A small network was shown many inputs. Here are its activations along a few directions, one row for each input.
In each table, some parts of the input vary, and every possible input appears once, in random order.
Descriptions start from the smaller parts, as in this example, which fits no table here: line(4) and (point or line(11) or (values(2) and ring(8))).
Shared parts are said once, and a part with two or three values counts as separate values.

Other details of the inputs shift rows strongly along three fixed directions, in all tables alike. That doesn't count.

Rows:
x1: [  1.2 -41.0  53.0 -49.3 -14.7  -5.3 -17.4  17.8   2.3  41.7  -5.7]
x2: [-17.5 -25.6 -33.1  36.0   2.6  27.1  46.5   7.8  53.3  56.9  50.6]
x3: [-23.1  28.5 -32.7  29.8  -6.1   5.5 -17.0  32.6  -2.7  11.9  22.9]
x4: [ 20.2 -37.0  35.9 -58.8 -13.8 -29.0 -23.5   5.1  17.3  10.6 -36.7]
x5: [ -8.2  36.5 -58.5  20.9 -41.9   8.9 -34.4  63.3 -39.4  52.4  33.2]
x6: [ 22.8 -52.8  63.1 -42.8   4.9 -17.0 -27.5   2.1 -10.5 -10.8 -23.3]
x7: [ 18.1 -43.4  57.1 -57.1 -10.1  -2.8 -33.7 -12.2 -23.4 -50.9 -39.9]
x8: [-14.7  -4.5 -31.9  19.2 -21.2  12.0  52.2 -28.5  28.3  27.7  43.0]
x9: [-16.1  80.6 -10.3  27.5  21.8   7.0 -42.9  35.6 -52.2 -38.8  -9.5]
x10: [ 20.0 -19.9 -49.6  14.6  15.6   3.4  46.7 -27.7  25.1 -13.4   1.2]
x11: [  0.7  63.4 -25.2  33.2 -14.1 -32.1 -32.9  27.5 -52.8   2.2  19.4]
x12: [-31.0  -5.4 -35.1  20.7  -0.3  36.7  38.0 -11.0  37.7  11.7  30.6]
x13: [  1.0  35.4 -36.9  26.1  -6.4 -10.7 -39.6  39.7 -53.9 -13.0   8.9]
x14: [ 21.3 -24.6  70.8 -52.1 -12.7 -19.8 -20.6 -34.8 -16.2 -43.2 -30.7]
x15: [ -9.3 -30.3  60.3 -40.0 -26.3  13.7 -18.0  39.1  38.2  67.0   2.2]
x16: [-13.0   7.5   4.8 -12.8 -27.2 -22.6 -47.9  47.4 -26.4  17.9   0.5]
x17: [-18.1  -5.3 -11.9  37.6  41.3  17.0  38.5 -75.3 -22.9 -44.8 -46.0]
x18: [-13.6 -52.3  37.3 -23.9 -45.9  -0.4  21.8 -15.7  77.3  45.6  23.4]
x19: [ 20.7 -34.8 -23.4  25.2  14.5  12.9  28.2  -8.4  -1.6  -3.9  21.8]
x20: [  9.3 -50.7  37.3 -39.7 -74.1 -20.8 -17.4  17.1  33.0  60.9  17.2]
x21: [ -7.5  49.3  25.8  -2.8 -37.9  -6.8 -40.3  40.6  -7.7  34.1   8.3]
x22: [ -0.6  19.0 -13.4  10.5  52.5  -5.0  24.4 -34.3  18.9 -47.9 -22.2]
x23: [  2.8 -30.5  29.1 -54.8 -17.5 -30.5 -15.0  11.0  29.5  33.7 -25.1]
x24: [ 11.4 -19.0 -65.9   3.0 -29.2  20.7  41.7   6.1  39.1  65.1  26.4]
x25: [  5.6   0.5  67.9 -49.0  23.1 -24.0 -28.6  -3.0  22.6 -34.5 -58.5]
x26: [ -8.3   0.0   4.0  37.9  57.6  21.3  40.6 -24.6  22.4 -39.4   7.7]
x27: [ 11.6 -21.8 -35.3  21.6 -25.6  21.6  53.3 -37.9  21.6   6.3  38.0]
x28: [ 15.6 -15.6  -5.9  18.1  63.9  21.9  45.4 -57.0 -21.7 -69.0  -3.9]
x29: [  0.5  45.8  16.0 -13.2  32.7  -2.9 -13.2   1.6  -0.9 -26.6 -37.2]
x30: [-28.3 -57.3  -6.3  15.9 -34.9   6.8  26.9 -18.8  36.9  68.2 -13.6]
x31: [ 13.6  -0.6 -28.9  -0.3  47.5   9.2  48.3 -56.7   5.7 -52.0 -19.8]
x32: [ 19.3  25.5 -52.1  27.8 -30.7  11.8 -28.3  67.9 -47.1  72.0  39.5]
x33: [ 15.2 -58.2  48.4 -48.1 -27.4 -12.5 -33.5   5.0  -2.6 -24.0 -25.1]
x34: [-25.6 -13.2 -36.2  15.5   7.6  24.0  47.0 -23.9  15.7  -9.4  23.2]
x35: [ -6.7  81.3 -14.0  44.4 -14.7 -14.7 -37.1  43.4 -27.2   9.7  21.1]
x36: [  1.1   5.7  17.3 -25.0  41.9   2.9  16.7 -40.7  22.0 -40.0 -36.2]
x37: [  9.7  77.0 -26.4   4.5  42.6 -24.0 -30.9   5.7 -66.5 -39.7 -32.4]
x38: [  3.5  20.7  29.9  -2.0  38.9   5.1 -19.8   1.2 -29.8 -25.9 -14.2]
x39: [ 10.6 -31.8 -42.8  32.5 -38.1  10.0  50.4 -21.4  35.3  24.0  49.5]
x40: [ 10.1   9.3  33.4 -11.8  17.7 -28.9 -45.1  29.1 -49.2  -8.3 -15.3]
x41: [ -3.0  79.1 -16.6  29.5  -8.3  -7.6 -34.3  22.0 -43.6   1.4  15.2]
x42: [-21.2  10.2   1.2  31.5  52.6  18.0  32.3 -36.8  15.8 -85.8  -8.5]
Description of these inputs: values(2) and (point or (values(4) and line(5))).
The inputs of x28 and x6 match in every part but the values(2) part. If x29 is changed in the same way as x28 into x6, which row does it become?
> x25
Change only the values(4) part in x35. List by row number the other rows that result.
> x25, x26, x42
Change only the values(2) part in x11. List by row number the other rows that result.
> x8
Change only the values(4) part in x15. List by row number the other rows that result.
> x9, x21, x29

Rows:
x43: [ 15.6 -11.9   5.2 -31.2  -2.8 -22.3  11.8 -13.5  11.6 -11.0 -27.5]
x44: [ 21.0 -22.2  46.6 -19.2  15.7  -3.5  -9.3 -25.1 -21.8 -29.3 -34.2]
x45: [ 14.5  43.1 -38.0   6.1  -4.5 -24.5 -20.8   9.5 -36.8   4.2 -17.6]
x46: [ -8.7 -24.8  45.9 -11.6  -3.2   3.2 -18.0 -17.6 -15.1 -43.2 -24.0]
x47: [ -5.3 -14.9  51.8 -13.5   6.8  -2.6 -17.1  -7.4 -21.1 -62.2 -27.4]
x48: [ -7.6   6.0 -45.7  35.2  14.5  24.8  33.6   0.1  -2.9 -10.9   5.7]
x49: [ 12.5   6.1  18.5 -10.7   7.2  -1.1   4.9 -26.2  11.8 -58.7  12.5]
x50: [  3.2 -25.7  42.1 -48.9 -41.9 -32.6 -15.6   7.7  18.0  12.1 -10.3]
x51: [ -8.5  18.8  -6.6  19.2  -4.0  10.9 -21.0  29.4 -22.6 -15.3  16.7]
x52: [  2.2  27.0 -77.5  35.9  -0.6  -1.7  29.7 -25.1  -4.4  15.4   7.1]
x53: [  2.6 -30.3  51.3  -8.4 -26.3  -2.6 -20.3 -12.3  -9.7   8.2  -2.2]
x54: [ -3.9   2.6 -28.1  42.0  20.7   2.8  38.9 -10.6  -9.6  -9.5  28.5]
x55: [ -4.5  -1.8 -12.0  17.3 -27.7  -7.6 -13.0  28.0 -16.5  55.7  27.2]
x56: [-43.5  11.0  45.2 -26.5  14.2   3.0   9.2 -17.2  27.0   6.2 -12.9]
x57: [-18.0 -28.2 -21.2   8.0   4.5  15.8  27.1  -0.5  24.2   3.6  24.4]
x58: [-18.1 -11.4  -6.7  32.4   8.8  20.8  17.4 -40.8  -9.7 -41.7  -0.5]
x59: [ 17.9 -12.5  -4.6 -12.7  15.9   8.0  42.2 -44.3  32.4 -42.9  -4.2]
x60: [  5.7  -0.7 -46.4  38.2  24.6   8.0  30.6 -28.5 -15.7  10.3   3.0]
x61: [ -3.8 -24.5  12.6 -26.6 -43.1 -19.8  -1.9  -7.5  22.3  27.1   3.1]
x62: [ -5.5  13.9 -31.6  43.2   1.5  -1.8   2.6  -6.8 -31.3  16.7  22.4]
x63: [-29.5  41.5   9.8  29.7 -17.9   2.5 -23.0  46.6  45.8  46.4  18.0]
x64: [ 10.7 -44.8  -9.1   7.6  17.4  30.6  63.7 -30.8  44.9   5.1  24.3]
x65: [ 17.5  40.6 -45.7  -5.6 -20.7 -21.1 -24.1  45.8 -13.2  40.9   8.8]
x66: [  9.6 -18.7  19.9 -27.9  21.1  15.2 -13.2   2.2   1.6 -28.8 -16.4]
x67: [-11.1  24.5  -9.2  15.9   7.4 -11.6 -36.5  15.1 -54.7 -21.6 -13.8]
x68: [  3.6   5.3 -31.0  32.5  32.9  11.5  27.4  -5.6  -2.2  -9.2  44.9]
x69: [ 14.1 -24.7  53.8 -25.9  27.3 -15.7  -9.0 -15.8 -14.5 -42.5 -11.9]
x70: [  7.7  27.6 -36.0   2.3  27.9   1.2 -30.3  38.6 -34.2  -2.8  -5.0]
x71: [ 14.5  56.1 -30.4  16.7 -14.8 -14.7 -32.3   2.7 -48.0  -4.4 -15.4]
x72: [ 18.4 -63.2  28.3 -51.5 -10.3   1.3   3.2  16.9  43.0  57.8   8.2]
x73: [ 10.2   8.1  18.7 -30.7 -15.2 -28.7 -24.6   8.9  -3.9 -12.6  -1.2]
x74: [  4.7  45.3  -0.1  17.3 -20.5 -18.9 -34.8  -9.4 -44.9 -30.5  -6.4]
x75: [-33.9 -16.7  11.1  18.8  35.9  10.9  55.4 -38.5  92.9  -6.5   3.3]
x76: [ 18.7   8.8  36.6 -39.5  19.6 -28.3 -26.4 -17.9 -12.4 -64.6 -15.4]
x77: [  3.1 -53.1  -4.6  13.9   7.5  28.2  59.1 -59.4  34.0   6.6   5.7]
x78: [ 18.2  23.0 -30.7   8.0  -0.8  -9.4 -23.1  54.1 -28.9  51.4  14.9]
x79: [-14.1   4.0 -59.1  36.5 -18.1   1.9  42.5 -36.5  19.1  16.3  31.9]
x80: [  4.8 -36.2  24.6  11.6  20.3  20.5  44.6 -38.2  24.5 -38.0  24.6]
x81: [ 12.7   7.3  22.2 -17.7  29.5   2.4 -28.2   5.4 -33.6 -53.4 -35.5]
x82: [  5.7  34.1   3.6  34.5  -5.1  -5.7 -19.4  29.4 -46.5  -8.2  18.5]
x83: [-46.5  53.0  19.4   1.3 -35.2  10.8 -28.1  48.0   9.4  66.3  21.1]
x84: [ 22.6 -20.4  38.0 -25.8  29.5 -20.0  -4.3  -9.6 -23.4 -28.8 -39.6]
x85: [ -6.1   1.5 -29.6  -5.8 -29.8  -6.5 -25.4  64.8 -12.9  64.8  -3.3]
x86: [-10.9 -60.5  44.6 -41.3 -37.1  18.9 -11.1  21.3  47.8  28.5  20.7]
x87: [ 10.6  18.6  10.0  10.7 -13.6   3.6 -32.9  44.3 -21.1  20.5  39.7]
x88: [  4.2   0.7   9.9 -13.0  26.1 -13.0 -34.9 -15.1 -49.9 -38.0 -57.2]
x89: [ 11.6   7.6 -70.0  11.9  13.8   9.5  46.7 -12.7  36.7  12.0  31.5]
x90: [ 25.7  10.5  37.4  -7.6  26.9 -11.9 -18.8  -1.3 -46.2 -45.4 -33.6]
x91: [ -2.2  26.2  -5.2   2.2  27.3  -5.3 -38.8  25.7 -42.0 -35.7   1.5]
x92: [  9.0 -59.1  24.0 -36.0 -29.8  -6.3  -0.3   9.9  23.7  69.0  -8.6]
x93: [-29.1  34.5  -0.7  -0.1  57.6  14.4  38.1 -37.3  14.1 -20.4 -28.9]
x94: [ 17.8 -52.6  31.8 -41.9 -26.8  13.7  -1.6  24.9  42.6  62.0  20.7]
x95: [  5.1  32.4 -65.5  39.3  -7.6  10.1  32.2 -16.5  -0.8   4.8  17.1]
x96: [ -4.3  -6.7 -11.6   4.0  -9.5  13.4  -8.0   8.9 -12.0  11.1 -12.6]
x97: [ 21.5  -4.4  34.2 -34.7  -1.7 -17.1  -0.9 -21.6  -0.5 -43.5 -36.8]
x98: [-33.6  54.1 -21.6  25.9  34.8  31.8  38.8 -19.1  15.4   2.6   0.0]
x99: [ 19.0 -41.1  28.0 -62.1 -39.9   0.7  -1.5   6.7  58.7  36.8   6.4]
x100: [ 12.2   1.7  12.3 -23.7  40.9  -9.9 -26.3   5.4 -35.0 -48.5 -43.5]
x101: [ -2.7  23.5  -9.9   5.5 -69.7 -13.0 -31.8  37.3  -6.6  50.7  25.7]
x102: [ -4.0 -56.4  43.9 -16.9 -56.3   6.5  -1.6  10.9  30.2  60.9  23.4]
x103: [-14.8  33.2 -25.6  28.2  -0.2  -9.6 -40.4  15.2 -59.9  -6.3  -7.6]
x104: [-12.9  12.6 -65.3  50.0   3.1  29.6  22.5 -10.9 -12.6  11.3  10.1]
x105: [-10.6  43.7  -8.8  15.5  32.0 -10.4 -11.4  24.7  30.6  22.2 -25.3]
x106: [  5.8  17.4   6.6 -13.6 -55.7 -12.7 -30.9  41.2   6.5  31.3  28.2]
x107: [-12.3 -22.4  30.3 -27.0 -21.9 -15.3 -30.1  31.3 -10.7  10.3 -13.7]
x108: [-20.8  12.7 -20.3  36.2  29.7  26.4  49.2 -15.0  81.7  17.1   4.1]
x109: [  0.8   2.1   0.5  15.2  -1.0  -0.2  38.4 -38.6  14.3 -54.1   9.6]
x110: [ -8.3 -50.8 -10.3 -10.8  10.2  12.8  31.3 -27.6  23.0   2.6 -21.0]
The inputs of x55 and x92 match in every part but one. If x62 is changed in the same way as x55 into x92, which row does it become?
> x60
The inputs of x93 and x56 match in every part but one. If x52 is changed in the same way as x93 into x56, which row does it become?
> x79
What is each input in this table made of?
> line(4) and (values(2) or (values(3) and line(5)))
Change only the line(5) part in x48. List by row number the other rows that result.
> x66, x81, x96, x104
Change only the line(5) part in x80. List by row number the other rows that result.
> x53, x82, x87, x102
Change only the line(4) part in x48. List by row number the other rows that result.
> x47, x85, x107
Change only the values(3) part in x46. List by row number the other rows that result.
> x101, x102
Change only the values(3) part in x71. List by row number the other rows that result.
> x77, x104

Rows:
x111: [ 17.4   5.6   3.8  -6.3  30.9 -12.7 -23.8 -12.5 -32.2 -52.2 -38.9]
x112: [ 20.5  37.0  -3.6 -21.3 -22.2 -28.6 -55.8  25.8 -61.5  11.5 -32.9]
x113: [ 16.4  44.7  26.0 -21.6 -37.3 -36.1 -61.0  17.8 -48.5  -9.0  -8.2]
x114: [-17.8  27.3 -62.5  70.6  27.4  23.9  29.7  -2.1  -6.3 -21.5  47.8]
x115: [  1.4 -48.5  56.8 -40.7 -45.7 -15.1 -14.9  12.2  33.9  47.9  15.6]
x116: [  6.6  40.2  20.0 -11.3 -40.4 -25.2 -58.4  24.4 -53.5   1.4 -12.7]
x117: [-17.4  41.1 -26.8  44.1   4.8  -1.1 -25.0  33.6 -48.5  -0.8  19.2]
x118: [-10.6 -48.5 -11.4   3.2 -48.3  29.7  40.1  24.5  66.2  72.0  63.1]
x119: [ 19.1 -34.9  17.2 -60.4 -53.9 -20.7 -10.5   1.1  24.5  53.3  -8.5]
x120: [  3.2 -25.1  40.6   3.6  18.1  -3.3  21.1 -63.5   0.6 -63.1 -24.3]
x121: [  4.4 -52.4  24.3 -22.0  29.0  -0.4  24.8 -54.0   9.9 -46.5 -45.5]
x122: [ -7.4 -59.4 -37.1 -27.8 -55.6  19.9  34.9   4.7  70.2  78.6  27.9]
x123: [ 28.5 -30.4  27.5 -19.6  45.6   3.5  24.7 -50.0  -7.8 -53.6 -19.5]
x124: [ 16.0 -50.9  33.2 -27.1  49.7  19.1  18.9 -40.6   3.7 -63.8 -26.4]
x125: [ -2.7  25.4  32.6  -4.2 -21.2 -24.5 -66.7  31.6 -53.5 -10.5 -24.4]
x126: [  4.5  45.9 -24.0  32.4 -11.6 -15.3 -18.9  23.2 -25.1 -11.1  12.7]
x127: [ 22.1 -43.9  25.2 -27.6  40.8   8.8  30.1 -34.9  12.4 -51.6 -21.0]
x128: [ 14.1 -48.5  18.6 -48.6 -44.2 -18.1 -10.7  23.4  39.4  56.3 -13.5]
x129: [ 19.1  57.1 -59.9  33.1 -14.1 -22.0 -26.8  35.4 -44.9  40.1  11.5]
x130: [  1.7  24.8  32.2   0.8 -15.2 -22.1 -57.8  37.7 -51.6   9.2  -5.4]
x131: [  7.4  13.1  30.0   0.1  29.4 -17.3 -15.6  -6.7 -24.6 -66.3 -12.2]
x132: [ 21.1  49.0 -33.4  24.6  31.5 -21.4 -22.9  14.8 -58.9 -12.9  -2.2]
x133: [ 22.4 -25.7  16.6 -41.7  26.5 -13.3  25.2 -57.8  10.7 -75.2 -42.9]
x134: [-16.1 -41.6  36.7 -45.7 -68.1  -4.5 -19.0  12.3  25.5  42.2   0.8]
x135: [ 11.7  15.4   5.8 -16.5   5.4 -18.9 -64.7  51.6 -47.0   8.9 -18.8]
x136: [ 16.8  28.6  37.0  -8.6 -19.4 -15.4 -55.9  37.3 -49.3   5.5   9.9]
x137: [ -7.6  36.7 -75.5  49.5 -13.3  11.8  44.2 -10.4  12.4  -7.7  47.2]
x138: [-16.1  22.3 -63.3  38.8 -30.2  19.4  19.3   6.8  11.6  17.4  48.9]
x139: [-30.8  82.8 -44.1  54.0  44.4  16.7  40.8  -8.5  37.2  10.3  20.2]
x140: [-12.1 -43.9 -36.0  20.1  34.1  23.2  60.3 -34.4  25.1  -5.7   6.9]
x141: [-10.3  23.5 -59.7  75.6   9.5  37.3  45.2  -3.2 -12.0  11.2  58.1]
x142: [  0.6 -40.0  46.3  -9.9  31.1  23.1  16.7 -38.2   9.2 -69.2  -1.4]
x143: [ -2.7  14.2  26.1  14.7  30.9   8.6 -19.1  -4.9 -52.8 -62.0  -9.6]
x144: [  6.9  22.7  -7.8 -27.0 -28.0 -21.0 -55.1  37.2 -49.8  20.1 -28.9]
x145: [-27.2   7.8  61.2 -53.3  -9.1  -6.0 -15.4  31.8  79.4  44.7 -23.6]
x146: [ -4.5 -32.2 -37.2  25.6  38.6  36.9  58.0 -30.6   7.1 -16.2  11.1]
x147: [-35.1  -2.9  58.3 -40.8 -20.6   4.0  -8.2  23.2  74.8  75.2 -18.4]
x148: [-44.7  18.4  -9.5  18.8  42.6  35.5  51.9 -20.2  84.0   2.5   7.2]
x149: [ -6.6 -44.8  38.9 -29.9 -54.8  -2.9 -24.5  21.2  36.3  40.3   7.2]
x150: [ -4.3 -59.9 -36.2 -11.5 -34.9  11.6  44.0  25.2  73.7  92.1  39.1]
x151: [ -1.3   1.3 -59.5  39.2   9.1  11.3  29.6   7.3  -4.0  42.1  24.0]
x152: [ 17.9 -47.5  31.1 -18.1  37.3  14.4  28.3 -44.5  -3.2 -36.8 -25.6]
x153: [ -0.7  44.8 -68.3  75.5   5.4   5.4  38.7 -23.2  -8.2  -9.8  45.0]
x154: [-42.2  87.7 -17.8  31.7  30.6   8.8 -20.2  41.0  -0.7  18.4  -9.3]
x155: [ 18.6 -36.2  27.7 -14.9  35.5  -6.9  24.7 -64.5  -3.9 -55.8 -49.4]
What is each input in this table made of?
> ring(5) and (point or (values(2) and line(4)))
The inputs of x126 and x153 match in every part but the ring(5) part. If x118 is changed in the same way as x126 into x153, which row does it become?
> x136
The inputs of x148 and x147 match in every part but the ring(5) part. If x135 is changed in the same way as x148 into x147, which row does it become?
> x151
Change only the ring(5) part in x144. List by row number the other rows that result.
> x112, x119, x122, x133
